Each row below holds a small network's activations on one input, seen along a few directions.
In each table, some parts of the input vary, and every possible input appears once, in random order.
A made-up example of a description, with smaller parts first: one of 4 places along a line, together with either a single point or one of 9 places along a line or (one of 3 separate values, together with one of 5 places around a ring).
Shared parts are said once, and a part with two or three values counts as separate values.
In the rows, zero is written as 128.

Other details of the inputs shift rows strongly along two fixed directions, in all tables alike. That doesn't count.

A family of inputs:
row 1: [160 125  73 141 132  69 165  86 121 149  74 144 140]
row 2: [160 127 179 142 125 113  99 106 160  73 153 150 114]
row 3: [ 73 112  61  89 128 124 136 189 102 202 135  77 169]
row 4: [157 148 176 139 113 121 111 107 170  79 161 161 127]
row 5: [186 143 157 147 108 127 101 110 167  83 152 148 105]
row 6: [ 75  96  70  77 123 122 145 186 104 197 127  79 168]
row 7: [100 113 168  95 113 212  83 188 122 139 188  66 115]
row 8: [ 70 112  62  81 117 125 140 191 104 198 132  85 174]
row 9: [126 126  94 154 157  91 173  85 103 143  60 151 132]
row 10: [ 96  94  52  86 112 129 133 183 105 208 122  65 148]
row 11: [102  99 161  87 101 174  68 195 133 133 205  71 131]
row 12: [ 56 114  69  94 119 157 151 175  90 201 120  86 156]
row 13: [ 88 116 167  90  97 208  92 192 129 136 192  78 111]
row 14: [167 141 174 149 126 118 102 115 161  78 158 156 119]
row 15: [110 108 163  85 108 179  76 197 139 139 206  66 132]
row 16: [158 136 177 143 122 110 100 111 156  72 156 153 110]
row 17: [139 135  79 144 155  64 165  98 121 145  86 162 151]
row 18: [176 138 171 152 116 157 107  96 152  85 128 140  84]
row 19: [133 134  86 132 141  58 177  99 122 136  80 161 152]
row 20: [ 73  94  71  78 117 124 148 178 101 203 136  78 171]
row 21: [107 102 163  90 107 176  71 203 141 139 201  70 128]
row 22: [156 150 178 155 134 153 114 104 147  77 142 152 102]
row 23: [ 93 123 161 105 107 211  73 197 124 139 188  77 117]
row 24: [140 125  87 140 158  61 165  93 122 147  79 154 148]
row 25: [120 146  87 146 144  97 178  88 108 138  64 163 144]
row 26: [115 118 143 102  91 220  77 194 129 142 184  69 100]
row 27: [118 137  87 148 143  98 186  85 110 140  72 163 141]
row 28: [114 137  84 156 148  92 166  86 100 137  67 160 137]
row 29: [154 145 185 155 131 145 109 106 142  78 137 151  94]
row 30: [ 63 110  67  91 125 157 152 182  85 194 116  85 154]
row 31: [155 132  69 142 131  64 166  94 124 146  74 148 132]
row 32: [138 134  84 140 155  58 166  98 119 146  82 158 144]
row 33: [128 127  95 153 155  93 172  83  97 145  63 150 136]
row 34: [134 130  86 143 149  56 166 100 117 142  81 155 146]
row 35: [122 138  92 142 146  91 184  90 105 136  62 160 134]
row 36: [ 80  94  70  89 128 120 135 183  93 203 130  74 166]
row 37: [157 141 189 141 124 152 118  98 144  76 135 152 108]
row 38: [159 149 178 155 137 153 108 105 146  82 141 157  99]
row 39: [142 144  70 157 134 103 168  84 110 148  58 151 124]
row 40: [167 146 173 145 129 120 107 113 164  77 160 153 119]
row 41: [118 122  91 152 153  89 171  81 101 136  62 153 131]
row 42: [ 65 116  66 100 136 157 137 180  84 206 116  83 149]
row 43: [163 141 187 150 138 152 108  97 142  85 137 149 100]
row 44: [138 127  90 131 142  63 176  90 120 139  79 156 160]
row 45: [159 141 180 135 114 116 116 109 167  77 159 157 116]
row 46: [173 136 181 140 133 119 101 106 159  86 155 150 117]
row 47: [ 67 109  70  95 138 151 142 181  81 204 114  79 138]
row 48: [160 142 175 139 115 121 115 109 169  77 163 161 124]
row 49: [119 110 153  97  92 218  76 185 125 145 180  61 100]
row 50: [183 149 158 148 106 127  96 109 169  86 149 148 108]
row 51: [160 139 186 150 140 151 108 100 147  84 135 150  96]
row 52: [104 116 155  82  97 181  81 207 144 132 207  82 137]
row 53: [159 137 171 147 122 116 100 111 158  71 159 157 118]
row 54: [157 140 186 151 137 150 113  99 149  79 136 144  98]
row 55: [133 138  81 149 147  61 162  98 120 143  82 160 156]
row 56: [122 146  85 154 155  97 173  87 107 143  67 155 139]
row 57: [130 122  89 133 141  63 179  89 128 143  84 157 155]
row 58: [ 93 109 171  89  99 213  91 184 126 139 191  74 119]
row 59: [152 133 186 152 128 147 106  94 137  74 138 149 101]
row 60: [135 135  84 140 152  58 172  96 121 141  83 153 146]
row 61: [ 60  98  76  89 124 155 156 171  90 200 115  79 149]
row 62: [174 146 168 153 113 154 108 101 149  83 130 144  80]
row 63: [156 146 179 159 131 151 109 106 144  78 140 155 101]
row 64: [107 122 154  90 108 181  66 205 143 143 207  80 132]
row 65: [118 131  83 157 150  92 171  86  99 134  68 160 135]
row 66: [147 140 182 153 126 143 107 102 139  72 138 153  93]
row 67: [154 139 188 142 126 151 118 101 150  75 133 152 104]
row 68: [155 149 184 151 134 147 114 104 146  78 139 148  94]
row 69: [156 143 172 148 120 115  95 109 160  74 157 157 121]
row 70: [ 77  96  68  85 134 121 140 184 102 201 130  71 162]
Each input here is: one of 2 separate values, together with one of 5 places along a line, together with either a single point or one of 6 places along a line.
Q: The inputs of row 15 and row 7 match in every part but the choice among 2 separate values. If row 6 is changed in the same way as row 15 into row 7, which row does it become?
A: row 67
Q: Which other rows does row 31 become when the choice among 2 separate values takes its other values? List them by row number.
A: row 62
Q: Which other rows does row 65 become when the choice among 2 separate values takes its other values? List them by row number.
A: row 53
Q: Which other rows agree with row 54 in the choice among 2 separate values and the place on the line of 5? List them by row number.
A: row 9, row 18, row 41, row 51, row 61, row 67
Q: Which other rows agree with row 30 in the choice among 2 separate values and the place on the line of 5? List them by row number.
A: row 22, row 26, row 27, row 38, row 63, row 65
Q: Which other rows does row 57 become when the place on the line of 5 takes its other values? List them by row number.
A: row 4, row 20, row 45, row 48

A family of inputs:
row 71: [144 114 197 109 148 118 127 113 146  91 144 139 141]
row 72: [191 177 125 147 126  70 134  89 176  88 125 189 128]
row 73: [ 85 108 103 118 176  94 152 151 115 168 123 120 166]
row 74: [136 119  71 110 153  83 136 159 115 172 114 101 142]
row 75: [155 127 151 110  77 235  90 162 151 134 171  80  88]
row 76: [149 125 158 135 119 150  77 146 128 111 150 106  78]
row 77: [ 54 127  88 131 139 161 163 139  87 158 104 123 128]
row 78: [124 116 175 142 155 102 113 116 140  81 158 155 124]
row 79: [ 75  96 118 107 144 119 166 120  86 158  88 100 140]
row 80: [121 118 209 107 137 175 111 132 130 112 151 106 115]
row 81: [135 151 155 113 102 226  78 187 140 128 172  91  82]
row 82: [146 103  73 120 130 119 145 116 115 193  88  90 122]
row 83: [109 134  63 107  98  90 140 176 125 166 129 120 149]
row 84: [163 133 162 144 151 114  85 124 141  98 158 143 136]
row 85: [ 87 136  69 147 126 151 141 128  82 159  79 127 132]
row 86: [160 164 132 170 122  65 125  73 156  73 114 206 146]
row 87: [150 169 154 163 153  70 162  71 167  80 125 219 150]
row 88: [ 82 120 108 132 173 124 156 137  92 176 109 116 141]
row 89: [169 180 134 165 135  79 132  85 162  83 131 186 158]
row 90: [ 77 139  90 133 152 162 175 137  85 170 104 136 138]
row 91: [154 156 172 130 130  82 172  70 164  75 117 196 158]
row 92: [ 94 129 203  88 100 250 108 178 127 118 181  85 111]
row 93: [119 137 154 114  84 227  70 197 133 117 176  82  75]
row 94: [207 152 126 146 102  79 144  69 191 101 120 175 134]
row 95: [131 130  79 127 154 112 138 139 104 182  88  99 119]
row 96: [204 113 150 130 120 110 109 111 165 111 150 120 116]
row 97: [ 59 122  90 114 125  95 156 155 120 157 135 143 172]
row 98: [141 114 149 115  60 230  87 168 138 123 175  74  80]
row 99: [139 137 168 139 143 171  72 142 124 117 166 106 113]
row 100: [ 65 107 103 134 161 116 151 132  85 164 105 114 131]
row 101: [100 104  79 129 147  87 121 149  98 155 109 110 162]
row 102: [123 106  67 112 138  78 129 157 108 161 110 106 135]
row 103: [199 142 122 156  87  65 148  64 179  85 114 181 125]
row 104: [144 146 166 137 117  69 173  63 154  60 114 200 150]
row 105: [160  98 155 122  96 165  80 127 143 121 153  87  81]
row 106: [103 147  68 136 139 163 144 136  85 171  91 126 144]
row 107: [126 124 168 139 125 166  62 142 117 109 160 114 103]
row 108: [188  99 146 132 105 104 101 109 157 101 150 117 107]
row 109: [ 85  84 117 102 144  84 165 132 104 146  94 115 166]
row 110: [ 68 116 103 110 123 157 182 119  86 149  75 121 135]
Q: Describe the family of inputs behind these rows.
A: one of 2 separate values, together with one of 4 places along a line, together with one of 5 places along a line
Q: The inputs of row 83 and row 72 match in every part but the choice among 2 separate values. If row 101 is changed in the same way as row 83 into row 72, which row does it become?
A: row 84
Q: The inputs of row 94 and row 103 match in every part but the choice among 2 separate values. If row 82 is changed in the same way as row 94 into row 103, which row does it become?
A: row 105
Q: Which other rows does row 81 become when the place on the line of 4 takes its other values? List them by row number.
A: row 72, row 74, row 95

A family of inputs:
row 111: [153 125 247 128 125 144  86 131 167  41 200 145  88]
row 112: [112  97  79  90 122 175 138 175 107 202 124  68 135]
row 113: [152 124 193 152 131  93 128  57 158  55 118 174 127]
row 114: [ 97 153  81 147 163  84 203  72  86 142  16 175 141]
row 115: [200 128 159 154 130  84 117  79 165  70 117 161  85]
row 116: [117 124  75 172 199  26 176  88  89 144  59 167 177]
row 117: [ 74 134 118  71  96 124 122 207 143 166 194 113 184]
row 118: [201 165 138 153  94  69 115  95 206  76 143 192 137]
row 119: [134 134 154  98  90 231  77 186 122 123 171  69  91]
row 120: [155 142 247 136 136 194 105 108 176  51 191 137 101]
row 121: [ 90 151  68 179 163 103 206  70  76 147  31 190 138]
row 122: [110  79  74  84  94 137 123 169  96 191 134  64 149]
row 123: [ 80 122  59 126 106 195 126 174  86 195 121  77 110]
row 124: [116 114 101 103 142 133  70 184 115 187 173  59 129]
Q: Describe the family of inputs behind these rows.
A: one of 2 separate values, together with either a single point or one of 6 places along a line
Q: The inputs of row 120 and row 112 match in every part but the choice among 2 separate values. If row 117 is changed in the same way as row 120 into row 112, which row does it become?
A: row 118
